Each row below is a small network's average activation on inputs in which a field has the value named, seen along a few directions.
Related values have similar rows: they may be neighbours, one step apart, or belong to one group.

Other fields vary at random and push rows far along two fixed directions, the same in every table; ignore that.

Values of DAP:
peta: [ 22.0  40.0  19.4   6.0  20.8   3.4   1.5  11.1  18.4  -4.4  11.7  57.2
 -10.3]
ledo: [-10.0 -25.2  -8.1 -27.9 -38.6 -26.2  22.0  32.3  36.7  15.4 -22.6 -19.4
  31.0]
dete: [-13.2 -22.7  -6.9 -19.7  25.7 -16.8 -18.7  -4.8 -11.3 -23.0  16.8 -15.9
 -31.0]
bog: [-32.2  -4.6   6.3  -4.4   8.1   1.7 -21.4 -19.1 -75.5 -36.5  11.3 -16.2
 -15.4]
kegi: [ 25.7   8.7  -4.9  10.8  -1.4   9.4   8.0  -1.5  33.8  14.3 -15.4  -1.7
  -3.8]
luri: [  7.5  26.2  -9.5  40.7  25.2  10.6  -4.3 -13.7 -12.7   8.3   6.3  18.5
  -8.7]
tolo: [-23.6 -35.6   4.9 -26.0 -16.8 -28.9  -5.0  -2.2 -10.4 -29.8   9.7 -50.7
   3.0]
gutoz: [-13.9 -22.5 -14.2  -2.0   1.1  -8.7 -32.9 -24.0  -4.8 -12.1   3.8 -25.3
 -35.1]
pem: [ 10.4  24.0  14.0  20.1 -12.3  20.4  22.0  21.1  18.4  36.4 -23.2   4.7
  33.7]
zotu: [  1.4  -6.6  -5.9   7.4 -30.1  28.3  24.7  11.3  27.9  43.2 -16.3   3.5
  37.0]
mitip: [ -9.6   7.4 -11.9   7.0  20.3  14.4 -13.5 -19.1 -50.4 -11.9  18.9  24.9
 -14.6]
fero: [ 40.2  30.4  12.3   7.8  26.0  19.4  12.7  15.7  15.5   8.6   5.8  73.4
 -15.9]
milu: [ -5.5 -10.6  12.8 -32.7 -30.3 -19.8  19.8  18.5  25.9   6.2  -1.5 -29.4
  30.6]
kege: [  4.7 -32.6   2.7  -8.6 -27.0   3.1 -15.1   0.0  16.5  -5.6 -10.3 -43.1
   5.9]
tiri: [ -3.9  23.7 -11.1  21.5  29.3 -10.4   0.2 -25.6 -28.3  -9.3   5.0  19.3
  -6.3]
DAP is arranged as 3 separate groups.
List the group mates of mitip, in the order listed.
> bog, luri, pem, zotu, tiri
List the group mates of dete, in the order listed.
> peta, ledo, tolo, fero, milu

Values of VAFA:
ris: [-22.0  -0.8  15.3   5.6 -24.9  -6.7  -0.4   3.6  -4.4  23.0 -19.8 -38.1
  40.3]
tiv: [ -2.6 -10.2 -13.3   7.7  32.8   5.7 -54.8 -45.5 -34.0 -64.5  36.2 -20.7
 -61.8]
zisa: [ 21.6 -26.9  -3.4  -4.4 -24.7  -5.4  25.9  19.9  66.8  54.6 -38.0 -25.3
  14.7]
mosu: [ 33.1  43.7  16.5   7.8   2.7 -15.6  29.3  10.8  50.0  12.4 -15.5  57.5
   1.0]
vop: [  4.1 -17.2  18.7 -28.8 -13.9  -2.2  14.0  18.6  13.7  -7.8   6.8 -19.8
  12.4]
rad: [  1.0  45.4  -0.8  31.7  27.8  18.7  -9.9   3.3 -41.1  -8.7   2.3  22.3
 -16.1]
tur: [-39.1 -27.4 -24.1  -8.7  -6.1  28.9 -48.7 -35.8 -96.2 -29.0  13.5 -38.9
 -33.8]
rivi: [-14.8 -19.1  10.7 -46.5 -56.1 -38.7  33.7  42.8  71.4  45.3 -38.0 -29.6
  48.3]
gosul: [-19.8 -31.8   1.9 -30.0  22.7  -6.8 -30.2   6.2 -26.6 -32.4  23.3 -12.4
 -26.5]
bozu: [-36.6 -80.7 -27.8 -32.6 -30.6 -25.2 -37.6 -18.4  -6.6 -15.5  -5.8 -96.1
 -16.4]
kab: [ 59.1  64.0  30.0  27.8  34.9  19.3  23.4   5.5  21.0 -22.4  14.5  87.2
 -21.5]
negi: [ -2.7  12.0  -5.1  17.6  28.9  -4.2   4.3 -29.6 -49.1 -16.5   8.7  13.7
  13.3]
pezif: [ 32.2  25.0   5.0   4.7  54.0   2.0 -21.0  -2.2 -15.9 -31.5  34.3  69.1
 -49.3]
vobop: [-41.2 -21.6 -21.7   4.4 -46.1 -15.4  24.9  23.2  12.1  37.6 -13.7 -40.5
  57.0]
feke: [27.7 45.8 -1.7 43.8 -1.4 45.6 47.0 -2.1 38.8 55.5 -8.8 71.5 38.5]
VAFA is arranged as 3 separate groups.
List the group mates of zisa, in the order listed.
> tiv, bozu
List the group mates of vop, in the order listed.
> mosu, rivi, gosul, kab, pezif
